These are the activations of a small network on made-up records, seen along a few directions, one row for each record.
Records have a field called Y. Each example row is followed by its value.
The largest differences between rows may come from other fields.
In the rows, 500 means zero.
Random noise pushes rows far along 7 fixed directions. That doesn't count. These rows show it; they differ only by the noise:
[448 493 442 460 666 457 541 537 498 638 478 537 617 381 683 501 420 597
 414 443 570]
[500 489 540 291 729 597 385 508 542 410 495 578 538  98 485 186 531 429
 560 368 319]
[787 497 588 802 248 404 501 590 472 555 341 523 469 841 623 652 525 361
 593 662 279]
[479 481 400 440 698 467 551 532 490 626 446 604 553 362 773 490 469 505
 409 459 478]
[528 787 521 516 549 558 382 559 419 511 514 521 672 175 434 236 472 715
 557 409 565]
[472 779 419 675 376 544 452 609 420 604 518 522 577 354 516 492 630 737
 490 493 583]
[472 223 573 431 597 422 545 505 621 571 487 436 539 577 571 612 384 457
 453 454 483]
[501 692 280 633 676 361 402 447 240 534 481 415 679 716 429 306 442 705
 462 479 630]
[395 263 500 494 590 427 548 534 584 616 496 422 589 607 550 639 465 528
 425 475 518]

[428 528 337 510 705 302 474 402 340 533 447 465 568 764 544 506 406 646
 334 520 654] : y1
[656 555 669 538 357 536 455 473 499 369 459 494 419 495 344 477 496 314
 516 654 365] : y5
[447 395 492 456 432 541 387 467 522 355 493 443 375 547 292 470 746 409
 522 504 318] : y9
[536 597 403 608 433 451 483 479 407 442 498 441 483 648 419 479 565 482
 473 547 518] : y12
[449 578 302 482 560 596 517 492 449 567 670 494 498 429 550 445 549 615
 582 337 647] : y6
[737 481 425 571 340 379 573 379 436 449 481 488 213 873 649 660 348 297
 476 562 564] : y3
[384 407 422 580 522 475 506 541 486 511 388 539 540 579 537 530 732 454
 432 618 322] : y9
[608 498 636 534 291 644 405 520 589 353 546 489 331 471 273 435 623 299
 633 560 316] : y7
[656 490 495 542 523 360 613 510 501 633 391 595 439 634 864 640 351 489
 522 456 471] : y4
[413 376 617 616 420 506 434 567 528 462 419 432 597 572 260 516 641 511
 551 565 331] : y4
[425 555 553 458 392 586 543 483 609 524 679 405 458 297 435 639 348 704
 442 402 822] : y6
[179 480 275 478 840 459 478 518 377 571 496 408 896 516 390 342 565 687
 398 479 611] : y12
[506 587 451 443 505 757 534 587 586 570 590 649 508  97 584 394 629 406
 582 443 443] : y2
[709 622 493 542 469 553 525 496 476 525 505 557 517 478 575 429 338 429
 589 529 520] : y2
[555 752 461 437 328 620 497 465 515 485 684 547 248 273 503 492 468 598
 535 396 706] : y7
[500 366 583 246 521 519 473 341 613 319 646 376 301 417 351 442 279 408
 477 351 664] : y3
[521 587 527 495 450 415 579 471 488 546 546 498 445 544 574 651 305 646
 385 508 758] : y10
[586 738 360 588 370 440 479 438 354 440 563 519 294 670 500 538 511 608
 479 512 632] : y10
[383 400 429 486 756 478 527 572 461 602 384 558 758 503 648 414 573 372
 493 573 330] : y8
[540 502 565 463 260 437 376 361 557 243 576 435  61 677 334 591 575 514
 535 400 441] : y1
[620 715 433 437 453 504 362 339 371 252 562 502 228 476 385 288 513 385
 534 468 478] : y8
[639 447 551 573 562 353 341 350 336 271 464 318 568 949  93 284 393 353
 593 618 399] : y5
[577 560 152 467 746 461 486 367 287 475 518 519 417 710 629 306 441 377
 518 451 531] : y11
[628 608 413 574 509 589 492 543 408 527 464 564 541 467 556 359 529 378
 620 537 433] : y11

Which value of Y does each new row have?
[433 405 503 557 517 470 515 557 486 567 462 451 649 634 471 520 559 442
 562 557 438] : y8
[645 563 542 511 447 593 540 530 534 500 522 546 441 316 539 479 462 404
 547 504 499] : y6
[573 816 210 621 541 584 559 538 305 625 458 674 481 372 765 427 576 477
 459 568 574] : y11
[294 342 282 605 531 465 589 567 499 591 505 494 431 752 551 736 794 431
 337 619 425] : y10
[438 255 394 552 523 566 548 564 552 573 502 458 527 686 526 579 637 306
 575 540 363] : y11
[460 576 357 659 492 584 593 616 451 681 447 570 618 465 671 585 588 462
 448 617 534] : y11
[630 486 565 416 629 512 550 432 524 504 505 503 579 422 518 423 178 415
 459 524 624] : y2
[596 624 575 511 389 476 477 490 481 483 538 473 490 505 520 469 391 527
 605 461 561] : y8
[438 600 410 558 338 621 612 566 576 654 611 520 409 349 673 712 501 587
 444 471 726] : y11
[326 446 223 516 658 434 482 420 362 474 501 461 452 734 483 489 677 403
 389 559 467] : y8
[524 521 435 381 753 585 386 414 404 337 517 485 572 339 286 155 473 405
 559 463 445] : y6
[599 601 432 571 313 453 610 510 497 602 507 589 302 588 834 732 481 454
 495 523 549] : y8
